A small network was shown many inputs. Here are its activations along a few directions, one row for each input.
In each table, some parts of the input vary, and every possible input appears once, in random order.
Descriptions start from the smaller parts, as in this example, which fits no table here: values(3) and (point or ring(9) or (ring(5) and line(6))).
Shared parts are said once, and a part with two or three values counts as separate values.
(in the rows, 128 means zero)

Other details of the inputs shift rows strongly along two fixed directions, in all tables alike. That doesn't count.

Rows:
x1: [145 147 127 154 142 152  93 145 125 137 109 129 147 127 146]
x2: [171 144 178  53  40 158  73 152 143 163  71 137 176  68 115]
x3: [ 95 111 153 118 100  96 134 121 119 116 123 176 141 183  73]
x4: [187 149 117 101  94 197  85 150 148 154 117  72 182  43 174]
x5: [159  97 156  49  27 120 100 173 107 106  80 137 141 157 101]
x6: [147 131 118 137 129 156 107 135 133 133 124 121 165 140 151]
x7: [163 151 149  64  32 143  69 117 135 153  79 132 207 115 126]
x8: [136 154 140  49  38 120 117  90 126 122  80 160 158 142  97]
x9: [145 127 152 119 132 156 100 162 138 144 117 109 139  76 148]
x10: [126 116 109 184 171 125 129 108 126 130 130 106 140 105 152]
x11: [145 108  97 155 165 155 115 113 132 139 151 101 123 117 153]
x12: [129 110 121 138 162 160 137 151 140 117 163  79 123  93 156]
x13: [135 118 106 176 181 146 132 107 133 116 139  87 132 111 167]
x14: [130 113 132 134 112 120 111 104 125 131  96 163 152 142 102]
x15: [104 106 123 149 151 114 167  97 129 118 177  91  92 130 125]
x16: [193 127  95 131 112 192  50 115 137 170 110  73 182  58 182]
x17: [123  90 129 139 138  94 159 175  93  90 144 107  92 160 130]
x18: [ 89 134 128 116 108  76 172  90 114 107 128 160 111 153 104]
x19: [143 141 100 111 136 161 115 183 153 152 121 132 147 112 139]
x20: [104 138 119 114 153 127 197 136 127  96 184 100  90 125 125]
x21: [109 137 153 106 111  89 161  98 114 128 133 146  86 144  94]
x22: [ 90 126 154  85 129 119 156 178 143 115 124 172  86 170  77]
x23: [ 87 113 129 166 155  86 175  99 124 111 145 125 108 137 120]
x24: [154 173 113 134 130 141 114 110 118 138  96 116 132  96 169]
x25: [ 98  97 181 104 106  83 130 102 116 129 121 162  98 153  66]
x26: [ 97 123 110 146 143  85 182  93 119 124 175 122  89 134 120]
x27: [139 164 110 111 106 138 123 118 123 129 129 113 156 124 166]
x28: [161 146  89 160 139 150 102 119 131 137 108 147 146 126 147]
x29: [105 101 119 170 188 120 166 103 128  96 152 129 101 167 127]
x30: [143 142 141  69  49 140  93 134 140 128  90 187 167 183  92]
x31: [ 95 119 124 156 167 107 180  99 130  98 157 103 100 145 131]
x32: [ 99 124 138  83  85  92 168  83 122 109 151 143  95 161  78]
x33: [155 114  99 150 139 149  88 117 130 165 125 119 152 102 142]
x34: [145 144 139 149 137 136  91 134 123 139 110 117 152 110 149]
x35: [ 98 111 160 131 133  99 136 108 120 106 104 175 103 174  77]
x36: [140 116 134 121 121 150 104 154 137 146 128 112 158  77 144]
x37: [133 128 116 164 165 137 128 125 127 121 152  91 146 124 165]
x38: [ 93 153 160  98  99  86 147 115 109 112 122 165 108 166 105]
x39: [ 93 128 149  82  98  94 185 136 126 113 152 150 109 133  86]
x40: [ 91 124 135 156 140  86 162 115 119 116 156 126 125 143 126]
x41: [124 128 125  67 104 150 132 172 158 126 121 148 130 153 102]
x42: [168 149 100 142 149 162  90 139 135 159 111 131 121 116 146]
x43: [201 175  86 160 141 197  55 137 133 155  74 126 161  89 186]
x44: [116 155  93 166 159 117 149 121 116 127 160 105 132 115 185]
x45: [107 150 113 180 181 133 144 151 122 104 149 146  88 172 135]
x46: [157 165 134  98 118 158 130 156 131 144 119 110 134  76 147]
x47: [ 97 104 121 170 157  98 166 100 124 131 172 105  97 118 126]
x48: [146 113  98 179 163 142 104 112 126 159 146  87 139  77 165]
x49: [117 118  87 171 186 112 149 121 132 129 171 141  86 154 123]
x50: [124 144 107 153 137 132 124 140 128 122 137 156 133 164 124]
x51: [104 109 164  93  92 106 150 138 134 123 142 142 130 113  93]
x52: [126 129 111 183 171 124 125 127 120 133 149 101 149 113 162]
x53: [131 152 126 176 171 125 131 133 123 133 140  95 126 108 173]
x54: [141 115 167  75  65 125  76 116 124 156  76 177 143 140  72]
x55: [114 113 105 129 158 114 153 114 138 114 164 148  84 178 106]
x56: [141 130 136 118 142 169 102 179 144 148 112 119 136  94 148]
x57: [ 97 125 166 124 120  85 152 102 122 113 110 149 103 150  92]
x58: [124 110 108 140 175 169 142 167 147 122 158  89 120 113 160]
x59: [137 132 117 195 199 136 123 118 125 129 125  96 117 100 169]
x60: [117 124 101 168 187 124 168 111 133  93 156 144  90 179 135]
x61: [129 121 167 103  88 111 117 107 126 149 107 136 123 119  98]
x62: [ 92  97 159  81  98 111 140 156 137 126 125 169 129 151  72]
x63: [159 108 171  60  40 111  91 179 104 115  66 149 132 150  98]
Description of these inputs: values(3) and (point or (line(4) and line(5))).
- The inputs of x26 and x21 match in every part but the values(3) part. If x48 is changed in the same way as x26 into x21, which row does it become? => x25
- The inputs of x22 and x19 match in every part but the values(3) part. If x24 is changed in the same way as x22 into x19, which row does it become? => x18
- Which other rows does x6 become when the line(4) part takes its other values? List them by row number. => x11, x29, x58
- Which other rows does x15 become when the values(3) part takes its other values? List them by row number. => x47, x61
- Which other rows does x29 become when the values(3) part takes its other values? List them by row number. => x14, x35
- A walk changes only the line(4) part. It starts at x7 and steps to x31. List the rest of the walk in order. => x15, x4

Rows:
x64: [118 124 127 110 102 113 128  92 134 134 136 156 138 149  97]
x65: [106 134 137 154 158 103 163  99 119 109 148 128  97 146 124]
x66: [124 105 148 110 111 124 119 137 121 124 117 152 119 149  95]
x67: [115 126 137 106 106 113 126  93 126 126 117 153 127 143 107]
x68: [125 115 101 195 213 147 146 153 131 117 170  92 102 115 172]
x69: [131 122 114 147 138 131 118 106 124 130 120 113 136 119 145]
x70: [110 129 147 101 115 125 133 138 140 127 119 154 132 147  97]
x71: [134 136 124 115 113 130 126 144 120 115 123 131 143 139 134]
x72: [117 143 132  97  98 121 141 135 123 112 122 152 129 155 108]
x73: [105 108 111 166 158 109 156 101 128 118 162 122 114 150 121]
x74: [125 121 143 107  99 112 129 136 124 117 117 148 123 157 111]
x75: [187 150  86 171 174 203  76 165 145 165 118  70 182  59 220]
x76: [180 149 139 107  66 152  61 113 127 155  66 123 189  94 139]
x77: [ 92 110 146 124 145 107 173 137 123 112 179  90  94 118 127]
x78: [142 132 113 142 152 150 120 143 132 137 130 121 115 117 139]
x79: [131 135  96 174 200 139 149 141 128 125 158  98  95 123 165]
x80: [175 158 119  92  73 164  77 141 138 157  80 133 169 106 148]
x81: [112 136 150 116 104 101 131 111 120 135 116 157 128 128 104]
x82: [132 132 128 121 125 141 116 144 141 130 122 140 129 123 119]
x83: [110 122 154 123 102  94 125 116 117 131 111 148 133 132 102]
x84: [101 107 140 114 140 107 189 130 131 109 169 104  93 113 117]
x85: [143 122 127 121 124 130 113 140 124 131 115 130 130 135 126]
- Describe the family of inputs behind these rows. => values(2) and (point or line(4) or line(6))
- The inputs of x76 and x65 match in every part but the values(2) part. If x73 is changed in the same way as x76 into x65, which row does it become? => x64
